Here are a small network's activations along a few directions, averaged over the inputs that share one value of a field.
Values that are neighbours, or in one group, have similar rows; names and order tell nothing.
In the rows, zero is written as 500.
Strong random noise was added to every row along 11 fixed directions; ignore it. To show where, here is one row again and again, with new noise each time:
[530 526 574 612 478 497 428 311 690 494 486 342 590 447 660 539 424 505
 636 633 613 465 297 538]
[603 557 562 639 390 645 522 482 490 450 459 378 565 511 432 478 416 590
 615 448 470 497 486 494]
[388 282 533 507 492 478 585 694 511 709 641 581 529 433 434 566 647 503
 374 434 623 408 409 399]
[444 261 578 533 530 587 512 493 687 620 613 355 692 517 368 682 561 575
 608 528 712 507 433 615]
[431 334 535 556 334 674 537 495 444 625 624 523 620 553 399 454 373 528
 318 394 458 591 413 471]
[349 288 523 498 450 419 614 380 487 608 598 453 467 427 458 451 494 517
 419 415 533 371 539 336]
[580 532 394 701 635 647 562 756 411 731 604 634 673 557 446 569 408 325
 456 547 691 444 465 332]
[553 620 485 653 457 447 568 551 451 636 455 411 653 455 608 567 403 469
 739 551 522 424 448 593]
[322 447 340 408 371 444 441 354 509 565 558 403 602 469 627 489 278 365
 581 570 597 725 578 608]
[436 547 431 454 608 387 629 821 377 530 368 553 575 436 442 577 799 380
 600 523 657 360 585 450]
[545 521 474 342 483 580 559 745 329 464 407 651 609 609 330 511 496 541
 603 456 323 696 697 784]
[637 412 498 591 448 709 446 537 630 478 657 551 559 552 414 412 348 472
 532 487 596 578 462 482]
[556 448 595 551 623 614 471 610 578 575 537 592 528 523 459 604 556 563
 396 555 563 494 357 443]


Fug, 17 values:
k16: [587 502 545 538 566 478 484 438 602 494 522 514 498 482 537 446 404 516
 589 547 498 484 518 586]
k14: [585 345 602 385 652 445 353 449 816 558 747 677 329 441 626 604 372 599
 464 631 545 576 415 542]
k12: [702 894 434 708 628 674 389 213 554 373 299 307 557 624 647 552 222 467
 720 666 456 563 508 576]
k10: [418 242 391 474 433 387 563 385 579 443 763 511 406 456 368 258 552 272
 428 312 667 309 647 262]
k6: [553 606 512 581 466 629 448 416 510 334 374 336 774 628 446 541 490 413
 488 577 565 594 358 574]
k7: [561 486 424 461 422 510 493 525 596 334 483 474 332 447 420 334 633 519
 667 428 563 421 618 523]
k9: [500 571 533 549 533 699 268 503 668 392 475 359 442 477 526 646 543 540
 437 611 776 674 354 345]
k2: [408 613 419 404 483 346 510 450 365 640 447 495 589 563 650 636 345 444
 465 563 346 672 522 647]
k13: [316 455 453 352 461 540 328 330 688 324 337 288 606 534 530 619 595 532
 532 620 628 724 491 709]
k17: [596 768 613 475 622 595 275 455 586 231 275 559 492 550 642 549 569 516
 337 715 452 652 280 485]
k8: [769 549 567 532 630 722 420 585 533 302 613 723 260 602 337 423 482 594
 306 376 372 543 549 334]
k3: [445 459 530 394 417 347 399 381 632 428 537 401 417 456 590 483 652 514
 580 502 529 515 402 653]
k4: [447 682 326 729 604 566 637 335 345 493 319 269 790 621 486 486 515 225
 536 585 671 258 523 401]
k15: [691 403 459 445 408 600 465 527 543 327 686 739 580 620 385 154 473 311
 457 437 475 503 445 566]
k1: [388 582 287 527 298 570 522 703 409 394 414 388 638 434 471 309 723 220
 593 464 756 488 522 456]
k5: [366 428 424 419 547 696 413 328 469 389 486 405 541 681 338 518 501 400
 277 494 612 645 627 420]
k11: [551 711 458 597 377 626 400 452 363 477 433 449 631 591 609 518 245 485
 433 560 380 720 396 535]
The values of Fug form a ring.
Q: Which values are neighbours of k12? Give them in the order they are listed.
A: k7, k4
Q: Which values are neighbours of k6? Give them in the order they are listed.
A: k2, k11
Q: Which values are neighbours of k14? Give them in the order they are listed.
A: k9, k17
Q: Which values are neighbours of k10? Give them in the order they are listed.
A: k8, k15

Dabo, 17 values:
c10: [480 444 619 575 627 433 654 519 429 593 422 462 652 514 419 639 603 555
 507 542 511 303 450 447]
c2: [545 365 548 785 371 722 463 361 628 506 717 359 587 504 446 386 364 439
 347 443 769 437 304 159]
c1: [528 364 545 519 461 372 638 310 500 529 622 505 565 526 478 364 365 455
 593 441 407 328 540 531]
c13: [569 505 526 586 555 567 471 611 530 570 599 452 415 487 419 654 524 596
 447 454 580 488 502 323]
c6: [455 291 433 385 411 594 348 364 712 397 694 466 502 561 419 441 463 445
 462 465 646 660 534 554]
c5: [577 767 482 509 546 388 533 629 357 446 282 563 480 488 614 510 639 458
 561 530 365 370 465 558]
c3: [702 677 541 769 525 793 510 586 440 556 434 471 738 608 452 551 288 508
 551 545 492 562 393 526]
c14: [407 455 381 564 268 443 419 508 592 514 611 337 412 336 598 468 493 444
 502 436 756 560 428 298]
c7: [574 490 610 779 382 708 500 593 556 586 533 326 407 401 407 600 499 759
 491 353 516 417 408 290]
c16: [287 562 511 190 505 258 450 322 425 350 299 446 438 486 591 553 671 506
 439 577 387 578 577 603]
c11: [497 577 515 419 599 161 595 414 421 577 400 575 457 410 713 490 383 527
 717 615 292 412 584 656]
c4: [355 491 421 520 598 493 499 429 529 654 483 357 543 451 560 639 491 458
 552 587 669 518 557 491]
c17: [309 478 541 453 409 618 516 386 333 457 375 447 514 558 425 468 638 546
 142 405 389 512 402 382]
c9: [748 701 561 482 567 427 473 452 502 402 452 648 414 555 605 423 386 508
 654 557 261 456 522 674]
c15: [489 571 465 488 516 516 491 555 430 559 496 668 444 539 568 446 476 447
 351 498 352 533 456 533]
c12: [456 581 444 480 578 579 512 616 304 666 479 684 518 585 525 547 374 482
 353 506 323 643 534 605]
c8: [458 518 466 528 623 575 515 673 517 472 398 486 644 500 457 551 724 380
 485 614 769 463 400 430]
The values of Dabo form a ring.
Q: A walk along Dabo starts at c4 and steps to its neighbour c7. Put c2, c5, c14, c16, c8 in the order it reaches them.
A: c8, c2, c14, c16, c5
Q: Which values are neighbours of c15? Give them in the order they are listed.
A: c17, c12
Q: Which values are neighbours of c11? Give them in the order they are listed.
A: c10, c3
